A small network was trained on made-up records. Each row is its average activation on records with the value named, seen along a few directions.
Related values have similar rows: they may be neighbours, one step apart, or belong to one group.
In the rows, zero is written as 500.
Random noise pushes rows far along 3 fixed directions. That doesn't count. These rows show it; they differ only by the noise:
[385 487 697 765 501 749 648 552 415 477 594 600 514]
[439 446 555 374 384 407 475 522 470 667 585 594 650]
[442 382 817 744 525 887 727 542 440 484 658 589 520]
[426 537 395 298 317 226 418 519 451 704 564 601 606]
[375 541 532 566 420 465 500 542 425 575 545 604 578]


Values of Bak:
n12: [692 366 404 347 498 683 712 499 697 521 632 499 462]
n15: [479 504 616 607 514 586 394 466 638 478 580 311 466]
n20: [336 377 468 359 443 376 250 486 549 535 369 499 847]
n10: [522 488 465 546 380 553 373 561 478 580 516 513 390]
n11: [400 461 592 403 476 483 404 560 491 666 448 611 808]
n24: [670 391 498 403 503 290 398 406 404 474 513 434 524]
n7: [431 408 746 486 565 681 331 499 665 598 432 338 692]
n4: [436 667 391 389 570 397 475 436 476 478 442 700 505]
n6: [566 616 361 633 627 620 421 494 448 401 426 558 264]
n14: [500 445 549 864 713 660 630 451 313 322 462 444 499]
n13: [408 623 335 548 461 455 564 479 570 581 634 355 248]
n9: [574 502 363 318 386 257 508 514 532 420 521 364 306]
n8: [364 806 279 774 491  81 512 472 229 446 363 607 319]
n17: [798 330 582 375 508 786 627 534 736 392 607 478 522]
n22: [492 322 728 288 541 414 577 496 608 515 372 484 727]
n2: [542 491 501 791 515 431 443 388 370 334 299 473 378]
n18: [485 615 386 619 464 340 466 557 486 382 279 390 284]
n3: [525 483 434 264 320 479 380 506 441 547 603 422 461]
n5: [647 543 548 330 570 590 626 553 573 546 533 550 663]
n21: [441 429 586 750 739 779 560 489 482 327 552 602 446]
n19: [654 367 709 351 721 682 383 633 591 663 428 397 878]
n1: [401 566 220 474 458 209 511 475 506 343 373 427 392]
n16: [347 455 837 464 567 568 451 389 665 607 335 446 880]
n23: [453 688 400 714 663 574 361 551 427 295 490 622 357]
Each value of Bak is a pair of two hidden parts, and every pair occurs once (6 first parts, 4 second parts).
- Changing only the second part turns n1 into n22. n13 has the same second part as n1; what does that change turn n13 into? => n16
- Changing only the second part turns n24 into n2. n15 has the same second part as n24; what does that change turn n15 into? => n7
- Changing only the second part turns n8 into n14. n5 has the same second part as n8; what does that change turn n5 into? => n12
- Changing only the second part turns n3 into n10. n23 has the same second part as n3; what does that change turn n23 into? => n6
